These are the activations of a small neural network, seen along a few directions. Each row is one input.
Each table varies a few parts of the input and shows all the possible inputs, shuffled.
Descriptions start from the smaller parts, as in this example, which fits no table here: line(6) and (point or ring(11) or (values(2) and ring(8))).
Shared parts are said once, and a part with two or three values counts as separate values.
In the rows, zero is written as 128.

Other details of the inputs vary at random and push rows far along three fixed directions, the same in every table; ignore that.

A family of inputs:
r1: [149 131 106 154 142 138 114 106 130 112 150 134 168 104]
r2: [115 109 134 131 124  94 136 120 123 113 118 101 119 118]
r3: [100 147 129  82 111 133 149 153 141 134 120 128  99 128]
r4: [146 123 187 122 110 106 125 134 111 124 118 105  83 119]
r5: [122 119 135 165 172 139 120 112  92 139 137 114 172 124]
r6: [147 170 117 121 105 153 122 122 147 124 167 157 149 145]
r7: [141 190 125 128  92 123 143 118 132 135 176 154 163 139]
r8: [130 160 122  89  88 122 170 123 134  98 156 120  96 134]
r9: [137  83 131 166 144 151 106 113  92 152 105 138 149 128]
r10: [111  97 130 109 142  69 147 170 161 101 110  95  97 103]
r11: [132  95 164 152 131 165 116 108  62 141 112 137 139 136]
r12: [140 154 143 183 185 106  99 113 137 143 152 117 163 109]
r13: [162 176 147 160 130 118 107  94 123 136 162 134 150 126]
r14: [104 135  91 133 167  72 112 135 223 121 139 122 152 104]
r15: [118  90  86 141 148  99  96 122 138 102  86 109 120 107]
r16: [141 125 101 150 119 151 117 107 106 153 137 149 158 143]
r17: [169 143 140 161 151 137 100  94 121 116 150 122 137 106]
r18: [124 111  59 162 156  64 114 108 192 114 121 129 139 110]
r19: [157  95 155 136 124 172  90 121  78 132 113 139 150 142]
r20: [114 166 136  99  83 116 143 151 151 125 118 134 102 156]
r21: [107 119  96 129 138 100 144 152 159 141 128 123 118 132]
r22: [158  63 119 149 149 180 107 109  83 124 101 134 129 120]
r23: [126 202 117 127  91 124 154 103 135 136 178 166 144 158]
r24: [130 135 135 127  88 160 140 130  95 166 137 150 133 154]
r25: [111 154 140  97 114 125 146 169 144 126 113 125 100 156]
r26: [131 193 121 128  96 125 150  99 119 133 177 142 156 150]
r27: [109 189 133 132 124 130 160 129 132 149 172 155 144 154]
r28: [127 167 123  92  82 119 141 143 149 114 119 136 100 160]
r29: [121 151 162 107 120 163 156 119  94 148 154 127 144 135]
r30: [144  86 128  84  87 165 150 145  98 118 109 125  72 139]
r31: [126  94 165 131 154 180 126 114  74 146 117 134 140 125]
r32: [114 100 114 136 172  88 122 133 172 116 121 105 149  82]
r33: [154 109 141 125 124 199 105 122  80 116 100 134 127 143]
r34: [108 142 119  84 100 126 169 152 157 151 141 135 102 138]
r35: [102 110 109 130 155 113 119 152 134 122  99 111 116 118]
r36: [139 150 145 168 183 116 100 100 149 145 152 118 165  96]
r37: [115  93 145 105 103 137 123 150  92 122  81 114  87 128]
r38: [133 117 132 168 143 121 106 115 116 134 131 127 176 107]
r39: [127  81 142 130 130 110 100 142 135 116  97 115 120 122]
r40: [116 105  89  91 115 102 133 147 160  80  95 106  66 108]
r41: [113 181 115 134 144 145 122 123 163 149 142 147 171 139]
r42: [121 107 151  85 111 147 162 152 122 146 115 134  90 135]
r43: [126  91 160  94 112 146 159 169  95 140 102 127  77 148]
r44: [123 128  92 127 134 102 140 111 164  91 136 128 106 115]
r45: [120  73 131 136 169 106 100 156 144 116  96 106 125 117]
Description of these inputs: line(5) and (point or ring(8)).
Question: The inputs of r39 and r45 match in every part but the line(5) part. If r11 is changed in the same way as r39 into r45, which row does it become?
Answer: r27
Question: Start at r22 and move only the line(5) part, one step at a time. The first step leads to r18. Which rows follow, in order?
Answer: r9, r43, r42
Question: Which other rows does r3 become when the line(5) part takes its other values? List them by row number.
Answer: r15, r35, r37, r40

A family of inputs:
r46: [113 125 162 133 179   9 150 150 212 100 136  62 102  58]
r47: [143 209  90 199 109 100 112  77 165 157 184 156 176 135]
r48: [136 159 161 124 151 231 112 120  99 175 143 172 169 144]
r49: [136 186 125  92  65 168 173  97  80 138 165 156 136 161]
r50: [157 134 227  60  80  85 164 149 110  85 150  73  46 103]
r51: [151 206 101 138 132 173 109  84 161 137 180 176 172 138]
r52: [150  48 154 164 145 134  55 114  78  99  69 121 136 129]
r53: [ 81 103 132  83 122  88 200 169 145 106 118 104  46 134]
r54: [136 155 170 170 121 175 117 113  68 208 145 157 165 157]
r55: [129 101 139  53  33 152 175 162  92 101 107 141  56 141]
r56: [139 187 142  85  60 147 202 127  90 125 171 153  72 166]
r57: [158 145 121 182 157 190  62 104  93 119 118 128 180 131]
r58: [112  48 133 163 181  72  75 150 148 111  45  98 129 115]
r59: [ 95  61  80 148 163 111 106 138 141 132  95 121 155  97]
r60: [106 123  31 169 190  79 111 127 229 143 157 142 192 109]
r61: [103  28 142 124 161 166 124 124  56 130  72  91 133 118]
r62: [128 182  40  92  87  58 169 137 247 101 177 150 112 138]
r63: [132 104 154 123 169 167  88 161  89 136  72 106 129 132]
Question: The inputs of r46 and r50 match in every part but one. If r63 is changed in the same way as r46 into r50, which row does it become?
Answer: r57
Question: Describe the family of inputs behind these rows.
Answer: values(2) and (point or ring(8))
Question: Which other rows does r52 become when the ring(8) part takes its other values? List them by row number.
Answer: r47, r49, r51, r55, r56, r57, r62

A family of inputs:
r64: [103 126  75 157 158  78  86 124 199 104 105 123 171 109]
r65: [124 100  68 121 143  98 111 137 200 100 102 130 112 102]
r66: [133 135 150  98  68 154 156 148  80 137 122 151  71 171]
r67: [126  39 130 115 115 109 125 133 101 122  65 103  67 114]
r68: [150  96  91 169 151 154 116  97 108 139 150 147 180 114]
r69: [123 124 186  77  59 165 161 135  52 139 107 129  90 159]
r70: [151 168 145 139 134 191  98 117 106 141 148 152 177 123]
r71: [131 207 125 166 128  94 133 110 164 141 175 156 152 148]
r72: [146  61 162 115 138 106 106 153 123 105  69  89  73 127]
r73: [141 168 146 162 130 171  81 121 109 155 144 153 191 135]
r74: [141  70  99 173 165 145  63 119 125 136  83 140 166 114]
r75: [103  45 139 105 131 131 142 173 115 141  72 109  74 131]
r76: [127  96 121 188 176 101  83  93 116 132 104 102 161  89]
r77: [141  61 154  97 123 115 143 151 103  90 104  86  83  93]
r78: [154 170 141 172 154 166 118  88 105 141 170 154 166 136]
r79: [141  84  80 188 173 130  71 109 127 137  94 127 164 125]
r80: [120 181  90 109  85 119 168 107 160 143 173 155 113 137]
r81: [116  83  76 133 124  54 135 140 181 110 122 116 112 111]
r82: [153 153 163 157 131 174  85 118 113 161 145 161 182 145]
r83: [ 99 105 131 163 173 160 110 124  94 161 113 131 187 134]
r84: [127 141 127 149 143 218 140 119  84 188 153 167 176 149]
r85: [100  99 128 134 176  67 127 153 182 136 112 107 115 110]
r86: [133 193 130  93  98 131 146 142 149 118 157 124 104 142]
r87: [134  81 138 128 132  60 133 144 159 107 118 102 108 108]
r88: [156 150 103 147 128 194 113 106  99 153 146 160 161 154]
r89: [ 93 174 122 127 143  87 145 154 168 152 147 125 137 126]
r90: [143 123 185  94  75 136 155 159  74 130 131 120 104 139]
r91: [124 163 114 129 136  97 140 125 151  98 142 116 103 114]
r92: [139 146 170  56  64 197 162 150  67 119 122 131  86 173]
r93: [ 92 222 104 104 133  91 175 147 200 144 185 137 135 123]
r94: [122  71 138  98 117 118 117 154 107  96  64  92  84 138]
r95: [139  97 192 100  95 121 143 135  95 134 103 112  73 132]
r96: [146 135 132 175 157 147  79 116  99 141 119 120 171 131]
r97: [127  48 136 137 135 120 115 131  86 108  92 103 141 115]
r98: [149 186 130 141 138 159 105 108 161 142 173 164 178 128]
r99: [128  72 159 127 137 102 116 149  95  94  71  88  68 114]
r100: [123 144 185  82  59 172 162 149  50 125 119 139  82 179]
r101: [138 153 164  85  90 125 169 120 132 130 152 126  81 128]
r102: [110 182  53 124 115  65 165 125 213 103 157 145  95 131]
r103: [146 183 141  92 102 129 149 136 159 123 160 133  99 149]
r104: [138  90 114 128 152  69 137 124 178  95 141 102 117  90]
r105: [108 148 127 148 166 191 134 114  93 164 147 149 199 138]
r106: [135  86 121 166 181 123  94  87 110 118 109  98 145  77]
r107: [123  71 129 164 221 134 102 118 133 141 114 110 158  91]
r108: [ 96 178  56 109 111  36 173 126 233  90 181 125 140 112]
r109: [134 156 141 140 117 196 131  79  63 154 155 150 178 140]
r110: [118 172 136  60  71 149 155 153 149 107 136 145 105 149]
r111: [100 208  95 102  94  98 174 124 173 101 171 143 110 149]
Question: Describe the family of inputs behind these rows.
Answer: values(2) and line(4) and (point or line(5))
Question: The inputs of r81 and r90 match in every part but the line(4) part. If r75 is changed in the same way as r81 into r90, which row does it become?
Answer: r89
Question: The inputs of r64 and r73 match in every part but the line(4) part. If r105 is changed in the same way as r64 into r73, which row does it become?
Answer: r93
Question: Which other rows does r82 become when the line(5) part takes its other values? List them by row number.
Answer: r71, r72, r87, r95
Question: List by row number the other rows that have the line(4) part and the values(2) part in common with r78.
Answer: r98, r101, r103, r104, r107
Question: Which other rows does r69 become when the values(2) part takes its other values? List them by row number.
Answer: r109
